A small network was shown many inputs. Here are its activations along a few directions, one row for each input.
In each table, some parts of the input vary, and every possible input appears once, in random order.
Descriptions start from the smaller parts, as in this example, which fits no table here: one of 4 places along a line, together with either a single point or one of 9 places around a ring or (one of 3 separate values, together with one of 8 places around a ring).
Shared parts are said once, and a part with two or three values counts as separate values.
In the rows, 128 means zero.

Other details of the inputs vary at random and push rows far along two fixed directions, the same in every table; ignore that.

Table:
r1: [153 159  82  50  47 110 100  75  97 134  54]
r2: [177 231  87 178 156 159  48 192 136  36  38]
r3: [ 77  54 162 137 206 156 172 163 207 182 204]
r4: [ 91 129 105  60  52  90 163  42  56 175 119]
r5: [213 228 105 173 153 149  49 190 162  56  33]
r6: [142 130 141 132  84  71  99  96 140 121 137]
r7: [103 107 153 151 109  67 162  85  81 149 179]
r8: [120  81 157 135  97  59 156  77 109 152 193]
r9: [147 196  88 139 178 219  62 232 149  96  46]
r10: [166 167  95 101  33  68  85  51 110  82  85]
r11: [122 151 122 147  96 106 113 122  78 109 148]
r12: [145 117 153 165 150 124 145 135 128 125 187]
r13: [110 126  97  52  52 103 180  28  73 159 125]
r14: [129  71 147 136  93  79 155  81 102 143 203]
r15: [ 49  79 151 155 221 172 187 183 151 178 200]
r16: [193 193  75 107 135 200  31 199 197  85  15]
r17: [140  98 140 166 156 110 135 125 148 112 169]
r18: [146 161 107 155 218 220  93 228 172 115  82]
r19: [ 96  44 156 135 204 170 171 175 176 185 213]
r20: [110  88 168  69  80 149 152 109 118 119  54]
r21: [164 175  91 118  49  88 101  71  54  88  92]
r22: [126  78 159 163 132 102 130 135 163 139 202]
r23: [156 116 190 156 127 142 109 161 147  56  58]
r24: [111  83 179 197 215 126 187 154 165 140 227]
r25: [ 88 153 113  94 111 134 128 127  93 153 109]
r26: [105 113 111  40  25  76 137  38 103 178 122]
r27: [ 89 107 119 118 157 148 172 114 116 157 144]
r28: [137 194 104 117  48  73  92  83  53  97  84]
r29: [118 134 125  85 111 128 154 102 113 168 122]
r30: [ 93  78 177 207 222 125 178 159 150 137 221]
r31: [115  94 124 111 166 152 148 136 158 152 143]
r32: [165 159 111 146 211 222 101 229 192 117  87]
Each input here is: one of 2 separate values, together with either a single point or (one of 3 separate values, together with one of 5 places along a line).
The inputs of r20 and r23 match in every part but the choice among 2 separate values. If r1 is changed in the same way as r20 into r23, which row does it become? -> r8
Which other rows does r12 become when the choice among 3 separate values takes its other values? List them by row number. -> r5, r24

Table:
r33: [ 86  70 163 136 189 142 165 156 178 175 184]
r34: [ 85  52 184 139 149 125 169 138 141 167 210]
r35: [161 142 128 147 112 115 101 121 142  80  95]
r36: [157 130 104 101 103 138 114 119 132 122 106]
r37: [149 144 107 142 198 181 112 184 186 129 110]
r38: [156 137 125 133 178 183 114 177 182 108  78]
r39: [122 121 143 133 130 142 122 149 117 119 122]
r40: [123 127 140 147 170 155  96 192 183 131 117]
r41: [154 144  92 108 110 138 112 121 126 129 114]
r42: [166 142 127 173 170 139  86 175 183  83 110]
r43: [133 158 103 121 106 129 102 132 105 121 117]
r44: [144 163  96 119  63  76 116  62  79  99 119]
r45: [ 87  53 170 139 150 120 164 137 147 178 220]
r46: [136 160 117 154 178 165  73 205 181 122  99]
r47: [147 164 103 126  68  86 116  72  75  86 101]
r48: [117  99 174 155 135  97 161 115 113 132 173]
r49: [166 152 127 112  54  84 108  75  99  97  87]
r50: [133 150 112 134 179 164 103 177 177 134 102]
r51: [132 153 112 126 106 135 108 136  96 113 105]
r52: [114  85 154 109  60  47 169  40  87 160 194]
r53: [158 176 103 121  71  83 108  81  82 106 107]
r54: [147 137 116 111 110 147 126 123 106 108  93]
r55: [122 143 144 149 163 161  99 190 150 108  89]
r56: [149 156  93 114 115 143 118 124 111 120 111]
r57: [150 125 114  85  68 123 129  86 104 121  99]
r58: [ 98  79 156 162 196 160 176 165 139 157 202]
r59: [113  84 138 112 151 138 166 119 153 163 163]
r60: [120 167  86  71  62 102 127  65  79 138  87]
r61: [170 163 126 178 176 137  88 179 172 104 117]
r62: [120 149 111  72  62 111 133  70  79 123  67]
r63: [ 95  95 138 124 155 138 186 114 114 161 170]
r64: [108 148 122 132 137 132 112 151 129 137 127]
r65: [ 56  81 158 116 104  91 183  90  80 179 200]
r66: [ 69  58 166  91 103  96 196  71 114 183 183]
r67: [163 169 135 188 179 145 100 186 147  89 106]
r68: [ 64  80 162 133 169 129 192 126 122 181 193]
r69: [127 133 147 143 157 158  97 185 172 114  95]
r70: [142 133 141 164 141 122 120 136 130  88 120]
r71: [ 98 102 129 121 157 136 178 114 126 168 179]
r72: [141 148 101 115 102 127  94 129 122 129 116]
r73: [139 141 114 101 119 148 136 114 114 114  80]
r74: [157 160  92 119  68  83  99  74 103 100 109]
What is each input in this table made of? -> one of 6 places around a ring, together with either one of 2 separate values or one of 5 places around a ring
The inputs of r45 and r51 match in every part but the place on the ring of 6. If r59 is changed in the same way as r45 into r51, which row does it become? -> r63
The inputs of r57 and r54 match in every part but the place on the ring of 6. If r66 is changed in the same way as r57 into r54, which row does it become? -> r62
Which other rows does r67 become when the choice among 2 separate values takes its other values? List them by row number. -> r47
Which other rows does r61 become when the place on the ring of 6 takes its other values? List them by row number. -> r48, r49, r52, r53, r67

Table:
r75: [102 133  92  29  37 120 145  56  61 151  61]
r76: [154 155 118  88  49 103  88  89 110  92  56]
r77: [119  78 172 172 191 152 121 192 199 142 185]
r78: [155 141 124 142 141 118  87 153 177 106  90]
r79: [112  97 152 163 171 125 159 155 128 156 197]
r80: [141 130 134 106  64 100 132  82  88 112  93]
r81: [157 181  98 177 178 174  59 209 152  97  87]
r82: [167 190  96 113  91 101 103  88  93 104  74]
r83: [144 151  97 113 178 213  98 204 180 133  75]
r84: [ 98 100 137 130 230 191 152 186 196 174 146]
r85: [ 79  82 169 130 117  84 191  74  79 169 199]
r86: [ 88 129 138 118  97 102 150 101  82 141 162]
r87: [105  95 146 148 142 113 169  90 137 144 196]
r88: [122  87 153 144 128 100 169 106 139 151 178]
r89: [ 93 118 145 164 178 119 150 160 141 150 199]
r90: [164 175 102 133 129 151  90 147 125  63  53]
r91: [124  90 147  97  56  86 166  60  85 149 184]
r92: [180 171  84 136 126 151  75 151 132  69  70]
What is each input in this table made of? -> one of 3 separate values, together with either a single point or one of 5 places along a line
The inputs of r87 and r92 match in every part but the choice among 3 separate values. If r88 is changed in the same way as r87 into r92, which row does it become? -> r91
Which other rows does r86 become when the place on the line of 5 takes its other values? List them by row number. -> r76, r80, r85, r90

Table:
r93: [105 204  81  69  13  85 107  53  38 128  73]
r94: [164 180  58  81  17  96 107  48  12 110  86]
r95: [140 148 109  96 132 157 104 140 150  93  21]
r96: [ 94  95 137 146 159  97 204  89  84 174 215]
r97: [166 118 151 142 202 217 102 232 202 129  93]
r98: [151 218  88 104  71 158  78 138  66  74  32]
r99: [132 171  89 153 154 126 101 151 117 141 133]
r100: [117 100 167 144  51  11 131  49  98 130 199]
r101: [102  53 202 171  99  19 199  37 101 135 244]
r102: [179 183  70 111 118 154 102 113 152  82  57]
r103: [102  93 134 166 221 167 133 190 214 164 205]
r104: [128 102 137 130 166 194 101 196 165 108  83]
r105: [ 75 124 164 168 208 149 184 164 130 142 175]
r106: [221 167 151 238 186 156  37 244 198  23  84]
r107: [167 179  87  43  52 114  77  97 124 137  35]
r108: [ 56  57 158 105 138 123 156 122 149 185 172]
r109: [ 84  36 141  92  86 103 204  50  91 182 247]
r110: [120  75 179 147 230 177 176 188 211 167 151]
The inputs of r99 and r94 match in every part but one. If r108 is changed in the same way as r99 into r94, which row does it become? -> r104
What is each input in this table made of? -> one of 3 separate values, together with either a single point or one of 5 places around a ring
Start at r102 and move only the place on the ring of 5, one step at a time. The first step leads to r110. Which rows follow, in order? -> r95, r105, r96
Which other rows does r100 become when the choice among 3 separate values takes its other values? List them by row number. -> r101, r106

Table:
r111: [ 90  83 155 108 105 107 196  73  81 153 163]
r112: [ 97 112 146 170 221 172 164 183 148 140 165]
r113: [149 159 102 138 102 105 116 102  91 104 128]
r114: [140 125 163 168 184 148 107 188 189 103 108]
r115: [141 112 123 154 173 135 122 157 171 144 174]
r116: [179 142 125 140 122 129  97 137 149  87  97]
r117: [160 142 124 137  92 104 118 100 100  95 114]
r118: [ 99 121 144 161 175 153 134 177 125 133 157]
r119: [154 152 109 109 112 158  79 157 149 106  66]
r120: [ 85  80 165 116  89  99 173  89  75 152 172]
r121: [137 118 140 122 153 159 137 147 152 116  98]
r122: [116 104 139 168 176 125 153 144 143 156 213]
r123: [142 143 114  93  67  96 105  85 126 118  87]
r124: [131 144  82  58  65 113 135  60  91 148  95]
r125: [126 117 107  59  56 109 150  52  97 144 104]
r126: [186 156  99 131 116 138  80 140 163  92  87]
r127: [ 76  97 152 136 137  91 171 102 116 176 208]
r128: [123 152 141 185 198 149 110 191 158 107 125]
r129: [143 181  95 123 125 156  84 163 120 113  81]
r130: [156 150 127 118 112 154  86 159 138  91  59]
r131: [ 77  91 136 115 147 124 194 101 106 185 199]
r132: [120 137 105  80  54  74 125  57  98 150 123]
r133: [150 165  93 109 119 156  77 161 141 121  75]
r134: [ 95  88 186 173 172 116 159 147 143 136 176]
The inputs of r130 and r114 match in every part but one. If r119 is changed in the same way as r130 into r114, which row does it become? -> r123
What is each input in this table made of? -> one of 4 places along a line, together with one of 6 places around a ring
Which other rows does r113 become when the place on the ring of 6 takes its other values? List them by row number. -> r115, r116, r117, r122, r126
Which other rows does r122 become when the place on the line of 4 takes its other values? List them by row number. -> r127, r129, r131
Which other rows does r112 become when the place on the line of 4 takes its other values? List them by row number. -> r113, r118, r128
